Each row below holds a small network's activations on one input, seen along a few directions.
Each table varies a few parts of the input and shows all the possible inputs, shuffled.
Descriptions start from the smaller parts, as in this example, which fits no table here: one of 5 places around a ring, together with either a single point or one of 11 places along a line or (one of 3 separate values, together with one of 4 places along a line).
Shared parts are said once, and a part with two or three values counts as separate values.

Other details of the inputs shift rows strongly along two fixed directions, in all tables alike. That doesn't count.

Rows:
r1: [ 5 -2 -2 -3  3  6 -9  5  2 -2 -2]
r2: [ 4 -4 -3 -3  4  4 -8  1  4  1 -3]
r3: [ -5  -4 -16   7   5   1   2   7  -1  -8   4]
r4: [-6 -3 -4 12 -3 -9 -3 -3  1 -4 10]
r5: [-4  2  7 -3 -6 -4 -4  5  2 -1 -3]
r6: [ 6 -4  5  0  5 -6  4  2  3  0  2]
r7: [ 31  -7  40 -35  -4   7   6   8   3  28 -18]
r8: [ 0  7 -1 -7  5 -4  1  1  0  4  1]
r9: [ 5  4  0 -6  4 -6  1  0 -3 -1 -2]
r10: [ -2  -3   7  12 -18  51  43 -37 -20   4  15]
r11: [-15   4  -4   8  -1  -4  -2   0   3  -7   3]
r12: [  0   2 -13  12   1   3 -10   0   1  -9   1]
r13: [ 1  5  1 -5 -4 -7 -5 -1 -3  4  1]
r14: [-10   1  -2   9  -3  -7  -1   0  -1 -14   1]
r15: [-1  2  5 -3  2 -3  3  6  2 -6 -5]
r16: [ -3  -3 -12  12   8   0  -8  -1  -4  -2   4]
r17: [  3  -4  -7  -3  -5  -1   0   6   3   2 -10]
r18: [ -3  -5 -12  11   6   0  -7  -3   0  -4   4]
r19: [ 0 -2  5  0  2 -5 -1  0  5  7  3]
r20: [-5  4  4 -4  3 -1  2  6  5 -1 -3]
r21: [-1  7  0 -6  1 -5 -3 -1  0  6  0]
r22: [ 4  3  2 -5 -1 -8 -2 -1 -4  0 -2]
Description of these inputs: either one of 2 separate values or one of 5 places along a line or (one of 3 separate values, together with one of 5 places around a ring).

Rows:
r23: [ -5  16   2   0 -17   0   4 -11  -5 -14   0]
r24: [-11 -10  -7  22   1 -40 -13   0   8  -4  11]
r25: [ 18 -16 -11   3   9  16  12   4  -3  -5  -7]
r26: [-15  18  -3   0   2   9   4 -11  -6  -3  -4]
r27: [ 22   3  40 -39 -10   2   6  19  13   8 -24]
r28: [-12  -1 -11  17  26 -28 -13  -1  10  -5  14]
r29: [ -1  -1 -16   9   4 -14 -45   7   9   4   3]
r30: [ -8   4  19  -8 -11  52  40 -23 -13   2  -7]
r31: [-14  19 -13  -3  -3   9  10  -4  -4   4   4]
r32: [ -8  11  -2   1   6   3   1 -21  -8   5   8]
r33: [-16   7  -9  -2   0  13  18   4   4  -3   4]
r34: [ 19 -12 -19  10  10   9   6 -10 -10   0   4]
r35: [-10  -5   5  10  12  10  16  -6   5  -5   5]
r36: [  6   0  22 -23  -2   6   9  17  -5   1 -14]
r37: [-12  -9  -8  17  16 -27  -6  17   4 -20  11]
r38: [ -3  -1  -7   6   9   5  14 -10   1  13  20]
r39: [ 29   0  38 -48  -2 -40 -28  25  14  39 -28]
r40: [ -1   7  -1   3  -3  -2   2 -13 -21   1  12]
r41: [-8 -2 -5  7  8 10 22  3  7  3 13]
r42: [-17  15 -16   8   5 -29 -16  12  -8 -18   3]
r43: [ -2 -17  -1  19  -3  25  -7   2   8  -3   3]
r44: [ 26  -2  -7  -8 -14  49  25 -34 -31  12  -2]
r45: [  2   9   7   8 -27  28  25 -43 -22  -4  18]
r46: [ -2  -6   3   8   7 -32  -8  15  20 -19   6]
r47: [  8  -7  10   2   4  -2   8  -6 -13   6  12]
r48: [  6  -3   8  10  -6  -5   9 -16  -1  -5  16]
r49: [-15  13 -27   5  15 -28 -15   2   6   3  18]
r50: [ -4 -15 -18  26  10 -12 -36   6  14  -3  12]
r51: [  5  -6 -21   1   1  18  10   3  -7 -17 -12]
r52: [ 14   7 -18  -9  -1  13   0   0 -12  -3 -17]
r53: [ -9  -7  -6  11 -11  28 -10   4   5  -9  -6]
r54: [-25  -3  -9  13  -7 -31  -9  14  11 -21  -5]
r55: [ 12 -16  29 -20   4 -36 -13  32  24  15 -19]
r56: [ 37   2  41 -53 -10  24 -25  25  10  43 -40]
r57: [ -7   9   9  -4 -22  -5   3  -4  -7   4 -12]
What do these inputs look like to the network?
Answer: one of 5 places around a ring, together with either one of 2 separate values or one of 5 places along a line
Changing only the place on the ring of 5 turns r31 into r33. The same change can be made to r42. Which row results?
Answer: r36
Which other rows agree with r55 in the place on the ring of 5? List them by row number.
Answer: r25, r35, r37, r41, r43, r46
Which other rows does r44 become when the choice among 2 separate values takes its other values? List them by row number.
Answer: r29
